arr =
array([[129, 133, 127, 105, 144, 131, 129, 123, 124, 126, 123, 127, 124,
        123, 126, 132],
       [131, 130, 129, 133, 120, 121, 124, 139, 130, 130, 130, 122, 121,
        128, 130, 130],
       [128, 127, 129, 149, 121, 121, 129, 129, 127, 141, 137, 128, 135,
        136, 129, 132],
       [125, 127, 128, 133, 132, 134, 123, 136, 123, 131, 133, 129, 122,
        122, 131, 122],
       [128, 126, 129, 152, 123, 134, 131, 123, 129, 130, 122, 121, 135,
        128, 125, 130],
       [130, 130, 131, 130, 132, 131, 129, 125, 125, 126, 130, 127, 129,
        124, 129, 129],
       [129, 135, 130, 137, 121, 132, 127, 137, 128, 119, 129, 125, 127,
        143, 127, 130],
       [129, 132, 131, 139, 140, 123, 123, 120, 126, 125, 125, 125, 122,
        129, 128, 132]])
Give the minimum.
A: 105
The third largest entry: 144
The entry just left of the largest entry is 129
The entry just right of the largest entry: 123
Give the entry just left of the smallest entry.
A: 127
The 2nd smallest entry -> 119

133,118,125,139,123,152,116,124,118,136,123,124,115
124,128,125,132,142,116,135,125,135,121,142,132,125
125,138,124,131,134,108,133,123,131,119,140,124,133
135,120,124,144,128,149,121,114,115,130,133,122,111
130,132,121,136,129,131,122,115,119,126,143,119,125
133,143,131,121,112,128,115,134,121,133,117,118,132
126,141,123,139,123,113,115,110,110,122,147,111,125
132,111,136,127,129,148,136,137,132,136,109,137,130
126,138,133,115,119,121,125,137,131,130,113,125,137
140,121,129,121,112,153,116,134,121,138,105,120,125
131,113,134,124,132,139,133,134,135,134,114,137,126
124,120,122,142,140,122,136,110,127,124,152,127,120
Rows and columns are numbered from 0.
Which number is the entry at row 1, column 0? 124
Which number is the entry just right of the smallest entry? 120
The bottom-left entry is 124
The entry in row 0 and column 2 -> 125
The bottom-right entry: 120
Which number is the entry in the top-right corner? 115
Which number is the entry directly above the largest entry? 121
Which number is the top entry of the column that holds the smallest entry? 123
Which number is the entry at row 2, column 0? 125
The entry in row 0 and column 1 is 118
The entry in row 0 and column 0 -> 133
The entry directly below the largest entry -> 139
Which number is the entry directly below the smallest entry? 114
Which number is the entry just left of the smallest entry? 138
Which number is the entry at row 2, column 2? 124
Which number is the bottom entry of the column that holds the smallest entry? 152
Which number is the entry just right of the largest entry? 116
Which number is the entry in row 2 and column 1? 138
Which number is the entry in row 1 and column 1? 128

Read these off the row that follows.
1) Which number is the second largest entry?
2) Which number is the entry just left of 154?
3) Which number is the entry just right of 139?
4) Which number is the last entry?
5) Which number is the entry just right of the centre entry?
[139 122 135 154 114 131 131 126 123 134 129 135 112 106 156]
1) 154
2) 135
3) 122
4) 156
5) 123

107,117,157,137,152,113,120,132
Read off the fifth entry.
A: 152
The third entry from the left is 157
Read off the first entry from the right.
A: 132

Read these off the array that follows. Indices start at 0.
1) What is the entry at row 2, column 0?
2) What is the top-right entry?
3) What is the entry in row 1 and column 2?
4) What is the entry in row 0 and column 2?
5) What is the top-left entry?
6) What is the entry in the bottom-right corner?
7) What is the entry in the bottom-left corner?
8) What is the entry in row 2 and column 1?
[[150 119 147 127 120 110 128]
 [138 126 132 127 127 130 128]
 [150 123 146 127 124 112 128]
 [125 146 132 128 143 130 128]
 [128 153 140 128 149 120 128]
 [121 153 132 128 149 130 128]
 [121 129 118 127 130 148 128]
 [136 136 141 127 135 118 128]
 [145 113 133 127 116 129 128]
 [128 136 132 127 135 130 128]
 [123 133 118 127 133 148 128]
 [151 123 148 127 124 110 128]
 [125 152 140 128 148 120 128]
 [132 117 116 127 120 151 128]
 [121 153 132 128 149 130 128]
 [148 126 146 127 126 112 128]]
1) 150
2) 128
3) 132
4) 147
5) 150
6) 128
7) 148
8) 123

B =
[[135 141 131 123 109 128 138 135]
 [124 118 123 131 140 110 117 124]
 [117 141 130 137 151 105 141 118]]
Indices start at 0.
What is the top entry of the column that holds the largest entry?
A: 109
The smallest entry -> 105
The entry in row 0 and column 2: 131
The entry at row 0, column 1 -> 141
What is the entry directly above the smallest entry?
A: 110
The entry in the top-right corner is 135
What is the entry at row 1, column 2?
A: 123
The entry at row 1, column 1 is 118
What is the entry at row 2, column 0?
A: 117
